A small network was shown many inputs. Here are its activations along a few directions, one row for each input.
Each table varies a few parts of the input and shows all the possible inputs, shuffled.
Descriptions start from the smaller parts, as in this example, which fits no table here: one of 5 places around a ring, together with either a single point or one of 9 places along a line or (one of 2 separate values, together with one of 6 places along a line).
Shared parts are said once, and a part with two or three values counts as separate values.
(in the rows, 128 means zero)

Other details of the inputs vary at random and push rows far along two fixed directions, the same in every table; ignore that.

A family of inputs:
R1: [119 136  67 133 104 102 142 172 148 128 127 153 149]
R2: [104 104  85 151 147 158 152 134 156  94 134  95  83]
R3: [141  94 224 129 167 142 102  80 105 108 116 102  95]
R4: [ 94 155  60 124  93 118 134 143 155 148 123 142 151]
R5: [131 146 210 101 132 100  89 117  98 181 124 152 149]
R6: [119 116 182 130 157 151 112 106 106 146 139 105  78]
R7: [143 149 198  89 131 111 106  86  85 173 149 151 160]
R8: [133  91  96 156 138 137 148 138 138  73 117 104  90]
R9: [137 155  65 121 100 113 150 145 155 123 131 151 173]
R10: [120  98 219 132 176 160 105  81 116 129 128  86  73]
R11: [139 108 187 116 151 136 114 100  96 121 132 124 101]
R12: [105 193 137 109  98  84 109 133 109 217 140 162 153]
R13: [138  85 143 137 156 168 140 131 133  83 132 107 107]
R14: [122 154  73 130  96 108 142 162 157 123 125 152 173]
R15: [153  86 226 126 170 169 110 106  92 118 134 107  92]
R16: [131  77  98 146 149 155 145 151 147  73 128 111  93]
R17: [142  99  93 155 136 142 148 124 150  69 121  97 115]
R18: [137  93 143 148 151 142 130 118 127  78 108  94  85]
R19: [100 164 135  99 108 117 107 117 111 194 136 155 153]
R20: [144 152  51 140  96 111 157 165 143 126 131 147 156]
R21: [131  94 193 115 164 145 115 111 115 122 134 126 113]
R22: [134  91 111 145 143 160 148 140 157  70 121 104 115]
R23: [127 147 194  87 131 107 104  94  94 166 140 157 151]
R24: [123 160  63 131  92 103 143 175 150 130 121 152 169]
R25: [141 148  90 117 115 124 146 139 135 131 142 152 161]
R26: [112 170 187 114 126 105  96 111 102 198 129 133 126]
R27: [124  82 105 142 149 148 144 141 164  69 119 109 110]
R28: [ 93 172  49 137  93  99 141 153 166 146 128 141 148]
R29: [110 158  54 111  90  90 144 143 159 120 126 159 172]
R30: [141 171 142 106  99  87 116 122  97 182 140 161 170]
R31: [117  99 131 158 146 163 123 124 130 110 107  84  74]
R32: [160  90 118 149 153 169 150 131 129  79 132 101  94]
R33: [131 149  91 114 103 104 139 125 140 127 134 144 170]
R34: [148  86  98 149 144 157 152 125 130  69 133  96  94]
R35: [155 106  93 159 139 151 152 143 144  78 115  99 107]
R36: [100 159  59 134  89 113 132 158 136 163 123 144 140]
R37: [112 155 182 101 121 126  92 105  87 203 135 147 129]
R38: [146 151 178 112 123 104 107 105  95 161 128 135 149]
R39: [152 153 183 114 128 115 110 106 109 161 130 146 159]
R40: [125  90 104 152 144 140 139 143 160  76 116 110 112]
R41: [141 143 186 115 125 117 109 131  98 169 132 149 147]
R42: [ 99 148  73 139 101 122 130 140 151 143 118 131 137]
Description of these inputs: one of 6 places around a ring, together with either one of 2 separate values or one of 5 places around a ring.
The inputs of R21 and R5 match in every part but the place on the ring of 6. If R23 is changed in the same way as R21 into R5, which row does it become? -> R18
The inputs of R1 and R27 match in every part but the place on the ring of 6. If R20 is changed in the same way as R1 into R27, which row does it become? -> R9
Change only the choice among 2 separate values in R12. List by row number the other rows that result. -> R36
Change only the choice among 2 separate values in R28. List by row number the other rows that result. -> R42
Change only the place on the ring of 6 in R24. List by row number the other rows that result. -> R13, R14, R15, R22, R41
A walk changes only the place on the ring of 5. It starts at R11 and steps to R16. List the rest of the walk in order. -> R15, R32, R34

A family of inputs:
R43: [156  93 209 123 167 154 119 102 103 109 130 114 107]
R44: [ 95 157  37 133  96 116 149 163 155 130 129 143 137]
R45: [117  97 210 131 170 160 102  93 116 134 122  92  84]
R46: [151 151 152 106 119 108 124 118 106 160 143 157 163]
R47: [118 159 147 116 117 116 111 118 108 188 140 146 133]
R48: [121  86  93 160 147 171 145 136 145  88 120  86  71]
R49: [157  85 103 153 148 165 158 134 135  59 129  94 101]
R50: [156 152 176 119 117 100 107 132 109 158 123 150 161]
R51: [140  78 109 151 154 159 149 130 157  52 119  98 110]
R52: [127 142  53 125 102 104 152 151 161  95 126 150 164]
R53: [106 160  43 154  92 103 143 172 153 138 109 134 139]
R54: [109  93  97 154 150 157 143 131 158  81 115  85  75]
R55: [134 147 166 101 117 100 115 114 115 151 134 158 169]
R56: [121  94 206 132 167 154 101  97 105 134 126  98  79]
R57: [100 156 156 109 114 107 104 113 116 179 129 145 140]
R58: [107 159  37 136  92 119 149 161 147 140 137 136 137]
R59: [139 146 159  99 122  99 115 120 111 153 136 158 169]
R60: [148 149 152 101 116 111 118 119 104 156 135 159 166]
What is each input in this table made of? -> one of 2 separate values, together with either a single point or one of 8 places along a line
Change only the choice among 2 separate values in R57. List by row number the other rows that result. -> R55
